These are the activations of a small neural network, seen along a few directions. Each row is one input.
Each table varies a few parts of the input and shows all the possible inputs, shuffled.
A made-up example of a description, with smaller parts first: one of 4 places along a line, together with either a single point or one of 11 places along a line or (one of 3 separate values, together with one of 8 places around a ring).
Shared parts are said once, and a part with two or three values counts as separate values.

Other details of the inputs shift rows strongly along two fixed directions, in all tables alike. That doesn't count.

Rows:
x1: [-30  40 -16  25 -33  -8 -55   2  22 -10 -10  46]
x2: [ 24 -31  -2  -7  17   2  29  13   4  -6  20  -4]
x3: [  1  -6   2 -14  15   1  23   3   3  -4  -2 -11]
x4: [ 39 -46 -11 -12  34 -10  48  27   9 -18  25 -15]
x5: [-29  25  38   0  -9   4   2 -34  -8  15 -31 -19]
x6: [  8 -14  13  -7   9   7  22  -2  -3   6   5  -9]
x7: [ 22 -30   5  -6  21  -8  36   9   5  -9  14 -13]
x8: [-19  22  17  -7 -16  27 -19 -39 -51  44 -25 -33]
x9: [-35  25  29  -8  -9  17   0 -31 -10  19 -30 -16]
x10: [  5  -1   0  -7  -2  20  -5 -17 -43  34  -4 -25]
x11: [ 22 -18 -13  -6   4  16  -6   1 -34  23  15 -14]
x12: [-34  32  37  -5  -9   8   2 -36 -10  14 -39 -27]
x13: [ 34 -22 -60  15   4 -32 -26  63  44 -48  46  59]
x14: [-15   4  19  -9   2  13  11 -14  -7  13 -12 -11]
x15: [ 15 -22  -4 -17  23  -2  31  13   5 -10   9 -12]
x16: [ -9  29 -32  36 -33 -20 -62  21  34 -25  11  65]
x17: [ 34 -41  -7  -3  26 -13  39  22  11 -16  26  -5]
x18: [-34  55 -17  33 -42 -22 -71  -1  29 -23 -19  44]
Each input here is: one of 3 separate values, together with either a single point or one of 5 places around a ring.
- The inputs of x12 and x18 match in every part but the choice among 3 separate values. If x14 is changed in the same way as x12 into x18, which row does it become? => x9
- Which other rows agree with x1 in the choice among 3 separate values? List them by row number. => x3, x4, x10, x16, x17

Rows:
x19: [-13  30 -45  25 -29 -14 -61  18  18 -18   4  48]
x20: [-13  27 -10  15 -27   1 -37  -8   2   0 -10  17]
x21: [ 41 -30 -40   6   6  -7  -8  41  14 -20  44  33]
x22: [ -5   7  26 -16   6   9  15 -11   1   1 -16 -21]
x23: [-16   4  14 -10  -1  13   6 -23 -18  17 -18 -25]
x24: [ -3  -1  20 -16  13  17  29 -20 -30  28 -15 -36]
x25: [ 15 -42  13 -15  33   3  64   8  10  -5  13 -17]
x26: [  2  -5  -8  -3   0   5 -10   7  -4   4   6   8]
x27: [-38  31  26  -2 -22  17 -16 -41 -21  23 -35 -21]
x28: [  3  19 -20  27 -19 -29 -39  15  28 -27   7  38]
x29: [-28  40  -6  14 -20   2 -32 -16  -7  10 -24   3]
x30: [-10  -8  23 -15  16  10  49 -11   3   6 -11 -17]
x31: [-11  23  13   9 -19   6 -17 -20 -14  16 -16  -4]
x32: [ 16 -19  -6   1   7  -3   6  11  -7   5  11  -5]
x33: [-31  29  24  -2 -13  12 -21 -30 -19  26 -24 -10]
x34: [-26  27  32   0  -7  -5   0 -31  -5   6 -31 -20]
x35: [  9  -9  24 -18  11  19  26 -19 -24  24   0 -29]
x36: [ 23 -39  15 -28  33   3  50  12   2  -9  11 -31]
x37: [ 33 -33 -37   5   4  -9 -12  39  13 -19  40  32]
x38: [  2   4   9   2  -3  10   7 -15 -15  11 -11 -20]
x39: [ -4   4   2  -8   6  10   1  -7 -16  15  -2  -7]
x40: [  1  -6   6 -22  17   2  29   5   5  -8  -3 -17]
x41: [ 21 -35  25 -17  34  -4  54  -4 -10   0   3 -41]
x42: [  9  -2 -13   5   6 -22   4  12  13 -19   6  11]
x43: [ 65 -71 -46  -3  36 -15  36  55   9 -24  56   2]
x44: [  1  -1 -12  -7   4   9  -4   7  -8   5   4   6]
x45: [-10  13   0  16  -9  -6  -8   3  27 -13   0  29]
x46: [-24  28   5   0 -15  -6 -25  -4  18 -12 -17  10]
x47: [ 34 -33 -32   7   5 -13 -12  36  12 -17  43  31]
x48: [-19  -2  39 -10  10  12  37 -21   1  10 -18 -20]
x49: [-13  26 -23  31 -31 -13 -57   5  12 -11  -1  33]
x50: [-11  24 -16  29 -32 -13 -56   5   9  -5   2  36]
- What is each input in this table made of? => one of 4 places along a line, together with either one of 3 separate values or one of 5 places around a ring
- The inputs of x34 and x28 match in every part but the place on the line of 4. If x25 is changed in the same way as x34 into x28, which row does it become? => x45
- Which other rows does x43 become when the place on the line of 4 takes its other values? List them by row number. => x29, x38, x49
